A small network was shown many inputs. Here are its activations along a few directions, one row for each input.
Each table varies a few parts of the input and shows all the possible inputs, shuffled.
A made-up example of a description, with smaller parts first: line(6) and (point or ring(9) or (values(2) and ring(8))).
Shared parts are said once, and a part with two or three values counts as separate values.
In the rows, 128 means zero.

Other details of the inputs shift rows strongly along two fixed directions, in all tables alike. That doesn't count.

A family of inputs:
R1: [ 83 177 110 134 145 118 152 167 185  88 135 128]
R2: [163  99 143 166 169  70 180 242 168 156  97 104]
R3: [ 99 151 120 167 136 121 144 151 157 106 179  96]
R4: [ 73 203  76 159 105 184  88  76 173 104 211 111]
R5: [ 66 188  74 146 138 146 150 144 196  83 164 136]
R6: [117 112 139 140 164  69 190 207 165  98 101 138]
R7: [172 131 158  68  75 171  32  10  42 180  89 163]
R8: [147  89 157 162 162  58 191 234 145 143 112  92]
R9: [ 91 157  73 181 142 144 151 129 178  63 189 100]
R10: [102 119  92 158 173  98 213 195 186  69 125 126]
R11: [ 70 195  97 147 102 174  90  51 144  91 213 105]
R12: [ 69 194  43 162 112 201  91  57 170  73 227 117]
R13: [105 159 127  62  84 191  51  17  71 148 122 179]
R14: [ 88 153  79 141 100 197  95  76 128 126 217 114]
R15: [183  77 153  98 113 145  96  89  62 183  99 143]
R16: [165 143 178  61  74 163  25  15  40 170  87 151]
R17: [ 75 185 119  99 105 165  91  81 136 105 153 147]
R18: [ 69 202  86 155 112 166  96  65 156  72 208 106]
R19: [145 122 155 161 156  77 167 230 171 138 116  95]
R20: [215  74 215  92 127  71 116 159  79 195  25 133]
R21: [148  84 129 175 167  89 194 210 152 118 128 101]
R22: [126 155 165  69  66 189  28  19  44 182 144 128]
R23: [ 95 132  82 135 142 137 158 144 172  94 147 146]
R24: [179  49 174  78 133  96 150 131  67 149  37 173]
R25: [115 132 108 183 156  98 177 230 193 135 158  91]
R26: [179  86 145 106 112 139 100  90  82 167  97 146]
R27: [201  47 170  69 143  90 148 141  71 172  13 181]
R28: [208  45 182 108 132  94 138 131  65 168  52 138]
R29: [136  83 124 174 165  91 197 218 153 125 138  90]
R30: [156  96 168  83 129  91 142 130  89 138  57 162]
Description of these inputs: ring(5) and (values(2) or line(4)).
Q: The inputs of R9 and R7 match in every part but the ring(5) part. If R28 is changed in the same way as R9 into R7, which row does it become?
A: R4
Q: Which other rows does R3 become when the line(4) part takes its other values? List them by row number.
A: R8, R11, R18
Q: Which other rows does R13 become when the ring(5) part takes its other values? List them by row number.
A: R6, R17, R23, R24
Q: Which other rows does R24 become when the values(2) part takes its other values? List them by row number.
A: R10

A family of inputs:
R31: [165 104 153 104 126 117 118 133 114 151  71 154]
R32: [152 115 136 127 113 134  98 101 116 161 129 130]
R33: [128 140 118 126 121 124 118 111 133 123 130 144]
R34: [ 72 192  77 151 134 163 124 113 193  85 190 122]
R35: [116 141  99 167 134 132 138 149 170 125 175 113]
R36: [ 98 161 116 189 156 117 154 184 175 105 166  89]
R37: [ 86 143  98 170 158 120 173 180 180  80 170 118]
R38: [ 68 184  89 152 134 148 151 150 189  86 181 112]
R39: [149 115 133 110  97 169  82  73  92 166 144 142]
R40: [128 108 141 116 143 121 136 126 110 129 117 142]
R41: [134 116 150 125 124 105 128 128 116 122 115 135]
R42: [119 133 109 116 128 148 115  95 124 130 134 151]
R43: [114 142 109 145 141 132 147 150 165  97 132 114]
R44: [139 113 157 110 115 115 106 103  96 132 107 144]
R45: [172  68 146 122 149  92 166 172 112 139  65 137]
R46: [174  90 174  97 126 109 100 150  86 157  89 129]
R47: [141 123 134 107 105 136 100  77  93 127 112 137]
R48: [128 137 155  95 106 156  91  75  88 132 120 146]
R49: [130 132 153 101 100 139  90  67  79 130 126 147]
R50: [149 107 153 112 127  89 148 154 110 145  86 138]
R51: [118 157 143 110  86 182  56  31  76 144 174 125]
R52: [115 141 110  97 104 183  89  39  83 122 145 144]
R53: [147 130 139 119 110 146  83  80  95 166 119 137]
R54: [153 101 159 102 131  84 144 145 106 155  79 138]
R55: [113 161 130 100  82 181  64  40  79 157 167 125]
R56: [ 97 159  92 156 140 123 151 132 170  85 166 106]
R57: [160  87 133 130 158  89 168 184 138 141  82 148]
R58: [103 160  95 162 155 122 164 180 203  93 150 121]
R59: [186  82 154 117 146  88 139 194 116 148  74 110]
R60: [ 82 166  73 171 120 181 128 110 169  91 224  89]
R61: [110 147  98 164 153  95 165 174 192  99 146 121]
R62: [118 135 137 107  84 194  64  37  76 143 183 131]
R63: [ 93 152  84 148 134 156 143 119 150  86 169 121]
R64: [120 130 112 106 109 164  90  69 105 134 130 161]
R65: [132 125 115 156 153  89 176 179 165 100 123 109]
R66: [146 121 137 108 107 125  97  91 105 142 103 155]
R67: [132 129 115 168 169  86 192 230 204 103 114 121]
R68: [110 146 101 162 150 117 161 183 199  97 138 123]
R69: [158  84 134 129 162  90 176 176 127 130  84 128]
R70: [129 115 135  92 117 141 118  97  89 150 109 152]
R71: [129 156 125 112  87 186  64  29  79 141 164 116]
R72: [175  83 153 125 138  77 158 166 117 134  69 128]
R73: [168  75 142 124 147  91 157 175 125 148  68 154]
R74: [ 67 189  91 133 123 166 127 111 168  96 182 118]
R75: [176  88 160 107 134 106 141 149 107 143  60 133]
R76: [ 91 157 101 176 147 114 161 182 180 117 166  90]
R77: [152 105 162  92 120 117 127 134 102 156  74 145]
R78: [ 70 202  74 185 131 176 117 107 170  89 207  82]
R79: [152  98 156 108 125  88 140 152 108 150  77 141]
R80: [177  77 148 148 146  87 168 187 126 150  98 104]
R81: [127 141 121 123 111 138 117  90 113 110 136 128]
R82: [ 61 192  92 153 132 166 126 113 180  74 201 114]
R83: [150  84 149 103 132 106 147 151 101 155  77 149]
R84: [130 121 149 124 136 120 131 145 133 121 109 133]
R85: [139 117 160 105 120 132 110 110 104 134 102 142]
R86: [127 157 119 126 100 168  74  65 112 149 162 129]
R87: [136 109 143 162 141  99 149 173 151 130 142 101]
R88: [ 85 171  78 170 131 129 141 141 195  82 179 123]
R89: [111 144 122 110  91 171  86  66  93 154 171 124]
R90: [166 100 155 107 144 106 147 144 115 140  73 128]
R91: [152 100 162  99 130 106 137 154 112 154  68 141]
R92: [ 96 163 122 122 108 152  97  69 117 105 169 134]
R93: [130 104 133 107 129 124 135 134 109 144 100 146]
R94: [126 122 115 155 166  80 175 251 187 118 129  92]
R95: [158 100 161  98 125  91 139 140  96 157  76 143]
R96: [ 99 146 113  99 103 172 102  69  96 130 147 148]
R97: [159 108 146 119 145 108 154 157 128 129  85 125]
R98: [150 129 130 103 114 146  75 114 109 148 123 135]
R99: [139 113 120 126 137 123 141 142 129 130 110 151]
R100: [105 154 136 107 118 158  97  75 115 118 147 135]
R101: [167 117 152 135 136 115 114 142 109 171  88 130]
R102: [151 109 163  87 129 113 131 131 101 160  76 142]
R103: [ 65 166  83 167 149 146 154 144 182  73 197 118]
R104: [146 104 153 135 125 119 127 136 110 146 137 117]
R105: [121 125 114 106 110 167  98  65  93 122 130 143]
R106: [123 115 119 150 136 121 161 183 154 138 156 106]
R107: [113 159 130 129 115 152 102 104 107 151 141 115]
R108: [140 114 156 115 131 100 127 122 109 131 109 136]
R109: [103 123 105 148 165  98 188 195 174 113 132 119]
R110: [119 142 110 166 139 128 139 140 149 119 148  91]
R111: [127 142 122 114  86 182  66  28  86 141 166 114]
R112: [ 96 172  92 145 116 144 118 104 158  97 171 135]
R113: [145 113 160 136 130 114 118 131 103 151 115 117]
R114: [136  98 145 117 135 121 129 130 106 131 106 147]
R115: [110 132 117 150 139  92 168 182 168 110 130 119]
R116: [ 95 131 107 161 152 120 164 169 168  91 155 124]
R117: [167  83 165 115 122  97 131 151 101 179  93 121]
R118: [145 122 139 117 129 129 134 128 119 123 101 128]
Q: The inputs of R116 and R45 match in every part but one. If R51 is changed in the same way as R116 into R45, which row does it become?
A: R71
Q: The inputs of R106 and R62 match in every part but one. If R115 is changed in the same way as R106 into R62, which row does it become?
A: R41
Q: The inputs of R59 and R98 match in every part but one. If R43 is changed in the same way as R59 into R98, which row does it become?
A: R31
Q: What is each input in this table made of?
A: values(4) and (point or line(6) or (values(3) and line(5)))
Q: Which other rows does R56 become when the values(3) part takes its other values? List them by row number.
A: R69, R90
Q: Which other rows does R71 become when the line(6) part takes its other values? List them by row number.
A: R60, R78, R80, R110, R111
Q: Which other rows does R69 become when the values(4) part takes its other values? List them by row number.
A: R40, R42, R109
Q: Which other rows does R105 become when the values(4) part takes its other values? List them by row number.
A: R64, R93, R114

A family of inputs:
R119: [143 127 169 137 126 107 119 133 104 140 125 100]
R120: [136 118 179  88 103 118 102  87  63 140 105 127]
R121: [131  99 130 119 142 112 157 115 108 102 104 147]
R122: [133 100 103 157 152 120 166 174 158 118 144 120]
R123: [ 48 188  83 113 101 193 101  16 116  49 201 138]
R124: [119 155 126 131 134 106 131 178 168 141 113 133]
R125: [164 111 171 118 101 130  84  90  75 167 122 116]
R126: [124 142 137  98 133 121 127 142 143 129  87 157]
R127: [154 154 164 100 108 126  76 121 114 174  94 136]
R128: [107 146 103 125 153 104 168 170 186  94  96 154]
R129: [140  92  74 163 160 134 178 170 161 115 133 127]
R130: [115 136  96 129 152 107 162 176 181 103  98 159]
R131: [145 121 125 174 142 110 141 179 159 141 156  86]
R132: [148 107 127 140 128 126 132 139 122 155 139 116]
R133: [121 172 145 144 139  95 130 191 184 134 114 110]
R134: [170  94 136 113 107 156  96  94  77 190 119 128]
R135: [108 123 141 130 144 102 167 155 134  88 125 120]
R136: [129 118 157 126 127 108 131 126 102 135 124 118]
R137: [118 147 159 155 139  87 151 175 147 105 141  81]
R138: [ 47 180  43 162 117 194 125  60 168  50 231 129]
R139: [131 135 131  98 129 127 118 140 135 139  91 161]
R140: [169  83 126 105 116 166 106  90  78 171 110 144]
R141: [155 115 116 178 143 123 140 185 158 155 149  82]
R142: [138 103 157 103 125 127 125  97  79 129 106 144]
R143: [ 60 177  75 137 100 204  91  36 133  82 224 128]
R144: [162  78 119  99 118 148 116  76  81 142 103 160]
R145: [126 117 126 164 141 102 160 172 153 123 150 106]
R146: [143 148 166  76 104 130  84  96  97 170  80 156]
Q: The inputs of R120 and R137 match in every part but one. If R136 is changed in the same way as R120 into R137, which row does it become?
A: R119
Q: What is each input in this table made of?
A: line(4) and (values(2) or line(5))
Q: Which other rows does R133 become when the line(4) part takes its other values? List them by row number.
A: R126, R128, R146

A family of inputs:
R147: [105 163 115 156 144 111 149 182 183 111 134 106]
R148: [178  74 153 122 132 114 137 133  86 143  96 114]
R149: [115 139 126 102  96 195  73  54  84 153 157 135]
R150: [106 129 110 161 145 123 153 185 173 128 169 109]
R151: [ 90 166  72 169 131 142 133 135 194 101 185 120]
R152: [150 102 164 123 138  95 141 171 106 163 100 116]
R153: [ 83 184 102 170 137 135 139 135 184  79 176  99]
R154: [ 84 164 103 164 135 146 143 131 160  87 195  80]
R155: [ 90 150  90 179 131 140 144 136 165  88 206  97]
R156: [154 118 165 117 131  84 127 169 129 159  83 132]
R157: [172  95 134 130 142 100 141 154 125 155  81 142]
R158: [117 120 107 177 148 121 164 165 157  98 162  95]
R159: [123 130 125 119  99 174  79  42  73 129 167 125]
R160: [168  76 141 131 136 114 148 150 104 164  97 127]
R161: [ 64 155 100  97 153 108 182 156 172  62  98 178]
R162: [131  88 130  83 153  89 182 136 120  75  45 197]
R163: [105 137 125 170 150 107 163 169 156 106 167  91]
R164: [174  95 148 135 143  92 138 150 117 133  84 131]
R165: [154 102 173 110 121 100 127 155  94 172  99 124]
R166: [120 160 122  98  92 179  65  58 106 148 145 152]
R167: [109 164 109 151 146 113 152 183 185 106 135 100]
R168: [156  92 172 132 138  97 150 157 102 145  99 109]
R169: [ 95 169  86 175 133 133 136 135 185  77 185 110]
R170: [126  96 135  51 143 118 157 125 109 113  37 216]
R171: [164  86 157 113 134 119 128 151  94 174  97 134]
R172: [128  88 115  78 154 100 185 140 129  99  43 207]
R173: [133 147 126 101  87 183  57  16  76 125 137 143]
R174: [107 155 124 168 146  95 153 174 185  98 153 104]
R175: [128 137  85 161 149 126 159 166 183 107 137 113]
R176: [118 118 116 163 134 120 143 144 143 111 169 105]
R177: [170 104 152 108 134 114 118 147 111 166  76 148]
R178: [ 92 167  87 173 131 135 128 126 184  80 189 110]
R179: [169  73 149 120 125 110 130 136  95 176 104 136]
R180: [172  97 138 128 134  97 141 157 129 156  85 144]
R181: [118 156 123  98  94 176  61  58 109 149 146 151]
R182: [166  78 142 133 134 102 150 160 111 165 106 130]
R183: [170  84 152 106 133 128 130 148  96 170  92 127]
R184: [159  89 156 119 132 110 138 169 110 170 104 131]
R185: [ 83 190 106 147 120 137 117 134 173 108 172 115]
R186: [120 158 120  99  97 188  65  53 104 144 136 148]
R187: [149 100 170 118 128  93 133 168 106 169 104 119]
R188: [ 80 171  96 154 132 149 138 146 166 104 189  87]
R189: [138 147 122  94  87 187  55  11  74 123 137 138]
R190: [162 113 172 126 133  82 138 156 122 141  87 128]
R191: [ 94 181 105 150 128 146 124 112 165  84 171 100]
R192: [ 49 171  94  99 137 137 161  94 157  37 133 176]
R193: [128 128 109 105  95 192  81  39  79 147 158 130]
R194: [154  99 170 112 127 108 131 154  94 167  90 119]
R195: [130 155 120  82  90 198  53  34  88 148 131 148]
R196: [162 112 169 127 141  85 138 154 118 139  83 125]
R197: [117 119  95 170 149 124 162 166 159 124 163 108]
R198: [113 143 153 101  83 169  64  30  66 145 167 125]
R199: [108 138 134 158 133 113 149 153 145 114 168  99]
R200: [157 120 162 114 134  93 126 160 117 158  77 132]
R201: [132 146 113  97  87 192  60  19  84 147 133 154]
Q: What is each input in this table made of?
A: ring(5) and (point or (values(2) and line(5)))
Q: The inputs of R181 and R151 match in every part but the ring(5) part. If R149 is changed in the same way as R181 into R151, which row does it become?
A: R160
Q: Which other rows does R195 become when the line(5) part takes its other values? List them by row number.
A: R166, R177, R181, R186
Q: Which other rows agree with R192 in the ring(5) part? List them by row number.
A: R153, R154, R163, R168, R174, R190, R191, R196, R198, R199
Q: Which other rows does R184 become when the values(2) part takes its other values? List them by row number.
A: R166
Q: Which other rows does R200 become when the line(5) part takes its other values? List them by row number.
A: R147, R156, R167, R185
